These are the activations of a small neural network, seen along a few directions. Each row is one input.
In each table, some parts of the input vary, and every possible input appears once, in random order.
Descriptions start from the smaller parts, as in this example, which fits no table here: one of 2 separate values, together with either a single point or one of 9 places along a line or (one of 4 places along a line, together with one of 8 places around a ring).
Shared parts are said once, and a part with two or three values counts as separate values.
(in the rows, 128 means zero)

Other details of the inputs shift rows strongly along two fixed directions, in all tables alike. That doesn't count.

A family of inputs:
R1: [159 134 121 123  86 157 161  98 143 130 121  89]
R2: [128 131  65 208 199 109  60 133 162 167 148 120]
R3: [179 145  68 197 229 137  96 136 164 153 133 159]
R4: [141 100 127 129  98 151 154 108 117 132 150  68]
R5: [147 127 118  85 115 150 175 154 147 142 152 104]
R6: [141 135 119  99  85 119 156  99 173 146 123 114]
R7: [151 118 129 111  92 111 161  79 164 155 124 126]
R8: [162 103 126  95 138 138 186 115 120 141 152 109]
R9: [158  97 126 131 105 145 163  84 106 136 134  82]
R10: [ 75 180 141 143 186 136  48 186  99  71  95 226]
R11: [ 60 126 241  54  95  42 151 198  74  69 106 160]
R12: [ 75 134 218  88  54 141 121 109  56  60  84 183]
R13: [141 120 119 123  82 159 154 123 133 138 134  75]
R14: [152 132  65 192 230 137  84 166 144 150 165 126]
R15: [137 102 125 111 105 108 161  85 137 156 136 106]
R16: [ 42 164 137 156 150 107  17 177 108 101  92 202]
Each input here is: either a single point or (one of 3 separate values, together with one of 5 places around a ring).

A family of inputs:
R17: [144 138 110 168 167 150  98 127 139 128 133 148]
R18: [146 107 148  89 104 116 189 131 124 142 141  82]
R19: [160 113 132  81 105 113 198 117 148 146 142 104]
R20: [114 132 118 135 171 123 104 162 115 124 139 127]
R21: [129 128 120 143 172 106 112 145 123 125 129 149]
R22: [138 144 102 164 163 147  99 122 142 122 137 131]
R23: [132 129 105 188 158 135  85 130 129 126 132 123]
R24: [ 49 157 199 102 120  96  84 181  70  66  87 208]
R25: [158 120 122 107  82 140 179  96 145 148 121  87]
R26: [ 37 149 204  96 131 112  75 184  64  63  98 228]
R27: [150 117 127  83 108 124 190 123 154 145 157  87]
R28: [138 125  96 180 166 145  88 125 130 149 137 133]
R29: [139 125  84 176 159 145  91 126 135 157 133 130]
R30: [166 123 133 106  89 139 182  96 145 138 129  92]
R31: [144 137 108 170 169 136 100 115 133 122 122 146]
R32: [ 79 112 206  41  80 113 165 144  65  84 114 150]
R33: [143 140  86 175 148 142  97 132 148 140 116 120]
R34: [124 147 107 135 165 118 112 158 142 130 137 138]
R35: [139 129 105 175 172 131  94 113 123 126 128 143]
R36: [157 110 145  91 101 110 191 121 140 143 144  88]
R37: [121 139 122 153 163 109 100 164 136 123 127 140]
R38: [ 50 147 185 114 117 136  71 142  64  57 109 192]
R39: [115 136 129 157 172 105  93 162 110 120 121 146]
R40: [143 145 104 171 154 141  94 135 141 123 121 132]
R41: [141 148  93 159 160 148 101 125 143 128 133 130]
R42: [138 126 101 179 169 145  91 124 130 138 141 138]
R43: [149 136  84 167 160 152 103 127 149 151 124 135]
R44: [131 131  94 176 164 142  92 120 132 131 144 121]
R45: [121 146 127 153 163 101 101 160 130 124 118 152]
R46: [122 144 118 140 170 120 105 167 134 130 129 164]
R47: [155 112 118 112  76 144 170 104 147 152 132  79]
R48: [ 66 125 208  43  46 101 143 115 115 105 112 171]
R49: [130 129  89 185 147 135  85 132 133 144 124 117]
R50: [148 104 137  91 104 123 188 133 143 139 150  77]
R51: [146 106 144  86 101 124 184 140 129 138 147  76]
R52: [169 117 124  97  98 143 185  89 143 138 132 101]
R53: [140 135  76 168 153 146 100 120 147 153 132 114]
R54: [156 118 137  88  94 118 188 134 156 142 145  89]
R55: [161 123 121 105  82 148 177 108 151 142 129  87]
R56: [ 73 126 205  37  73 118 158 145  83  79 128 149]
R57: [ 47 141 187 137 113 120  60 144  56  73  88 189]
R58: [127 132 124 148 161 111 105 161 131 123 133 132]
R59: [140 131 108 173 169 146  92 125 130 131 139 145]
R60: [160 107 135  86 113 128 191 126 147 150 157  99]
R61: [160 116 129  79 105 113 200 120 148 146 140 104]
R62: [143 146  98 175 156 134 100 126 139 138 109 133]
R63: [130 130  88 177 161 141  89 121 132 142 140 116]
R64: [ 23 149 202  97 104  79  56 139  81  71  77 230]
R65: [ 80 121 207  42  73 106 168 137  83  83 111 164]
R66: [160 110 133 114  88 142 174  99 141 133 147  80]
R67: [140 142 113 177 156 140  92 132 139 117 125 133]
R68: [147 129  84 171 158 149  99 125 145 160 129 130]
R69: [ 80 133 207  43  60 112 160 160  93  80 112 152]
R70: [147 142 101 163 165 151 100 130 141 134 129 148]
R71: [152 123 109  96  88 154 175  99 150 146 137  86]
R72: [155 115 142  92  99 109 194 122 148 146 140  91]
R73: [147 140  89 165 164 138 105 118 138 139 113 141]
R74: [162 115 131  85 108 127 194 129 158 154 153 104]
R75: [ 55 131 202  42  45  98 137 113 114  96 114 159]
R76: [ 98 142 124 160 138  89  69 135 155 131 113 156]
R77: [160 114 115  98  91 143 182  89 143 148 124  96]
R78: [151 102 139  81 113 133 189 135 130 148 154  93]
R79: [154 101 113 106  89 137 176  85 132 157 134  86]
R80: [ 82 114 205  42  77 111 165 140  69  82 115 156]
R81: [132 131 108 192 164 127  88 120 124 130 126 128]
R82: [125 127 105 138 171 124 120 150 136 132 147 116]
R83: [140 147  85 158 156 150 104 126 146 139 128 126]
R84: [130 131  92 188 154 126  87 123 127 147 117 122]
R85: [145 110 108 105  85 147 168  96 139 153 147  76]
R86: [135 135 113 186 164 127  90 121 125 124 124 135]
R87: [166 119 118  98  95 159 182 103 151 153 137 102]
R88: [140 134  90 184 153 130  95 121 139 151 113 122]
R89: [164 119 140 112  91 139 182  92 145 133 134  90]
R90: [143 115 136 101  77  90 170  88 176 163 131  94]
R91: [125 124 113 146 179 126 112 158 130 135 141 142]
R92: [138 124  99 181 172 131  93 111 124 132 130 135]
R93: [146 128  81 173 161 135 100 112 138 153 118 128]
R94: [150 122 128  78 103 124 191 126 155 143 154  92]
R95: [ 53 135 178 126 121 124  66 135  55  75  92 196]
R96: [ 46 139 186 133 105 128  59 153  60  68  94 185]
What do these inputs look like to the network? -> one of 5 places around a ring, together with either a single point or one of 6 places along a line or one of 9 places around a ring
Changing only the place on the ring of 5 turns R82 into R39. The same change can be made to R56. Which row results? -> R36
Changing only the place on the ring of 5 turns R41 into R52. The same change can be made to R44. Which row results? -> R92
Change only the place on the ring of 9 in R40. List by row number the other rows that result. -> R23, R33, R47, R49, R55, R66, R67, R96
Change only the place on the line of 6 in R61. List by row number the other rows that result. -> R19, R21, R32, R65, R80
Start at R57 and move only the place on the ring of 9, one step at a time. The first step leads to R84. Which rows follow, in order? -> R88, R25, R62, R30, R89, R86, R81

A family of inputs:
R97: [146 128  97 159 137 136 117 115 146 147 130 109]
R98: [150 131  97 155 140 138 120 117 151 146 130 116]
R99: [118 115 160  73  75 138 170 117 113 118 132 114]
R100: [149 125 100 161 139 132 118 107 146 148 129 115]
R101: [149 128  99 158 141 133 120 108 148 149 129 118]
R102: [120 119 162  80  68 146 167 112 110 113 127 114]
R103: [150 132  97 154 142 135 122 114 151 147 130 119]
R104: [118 114 167  83  68 139 166 104 104 112 125 116]
R105: [ 59 153 156 157 148 134  39 158  71  75  93 199]
R106: [151 126 105 141 167 116 135 146 149 146 146 115]
R107: [149 128 105 141 162 109 133 146 156 150 143 116]
R108: [150 128 104 142 161 108 134 143 154 151 139 118]
R109: [119 114 167  83  69 140 164 102 105 112 123 121]
R110: [ 62 156 156 152 153 132  44 157  76  74  93 208]
R111: [116 117 174  60  90 117 179 139 112 112 133 123]
R112: [148 129 105 141 162 110 134 146 157 151 143 117]
R113: [152 126 105 141 166 116 135 148 148 146 146 115]
R114: [122 119 163  77  73 142 168 107 111 113 125 123]
R115: [149 128 104 140 163 109 134 144 155 150 141 116]
R116: [144 127  97 151 145 129 121 124 150 150 137 113]
R117: [148 128 105 141 162 108 133 144 156 149 143 116]
R118: [150 131  98 154 143 133 121 112 150 148 131 119]
R119: [ 62 152 158 156 152 130  43 151  73  77  92 207]
R120: [117 117 174  61  88 117 180 138 110 112 131 125]
R121: [123 119 161  79  71 146 168 110 113 112 125 119]
R122: [117 115 165  82  67 141 166 106 106 111 126 113]
R123: [146 127  99 160 138 132 117 112 146 147 131 109]
R124: [147 131  97 157 139 137 119 118 148 147 131 111]
R125: [ 63 153 161 140 173 107  56 188  83  80 106 205]
R126: [147 125 100 162 139 130 118 110 145 148 130 111]
What do these inputs look like to the network? -> one of 2 separate values, together with either a single point or one of 5 places along a line or one of 9 places around a ring
Changing only the choice among 2 separate values turns R113 into R107. The same change can be made to R99. Which row results? -> R116
Change only the place on the ring of 9 in R101. List by row number the other rows that result. -> R97, R98, R100, R103, R118, R123, R124, R126
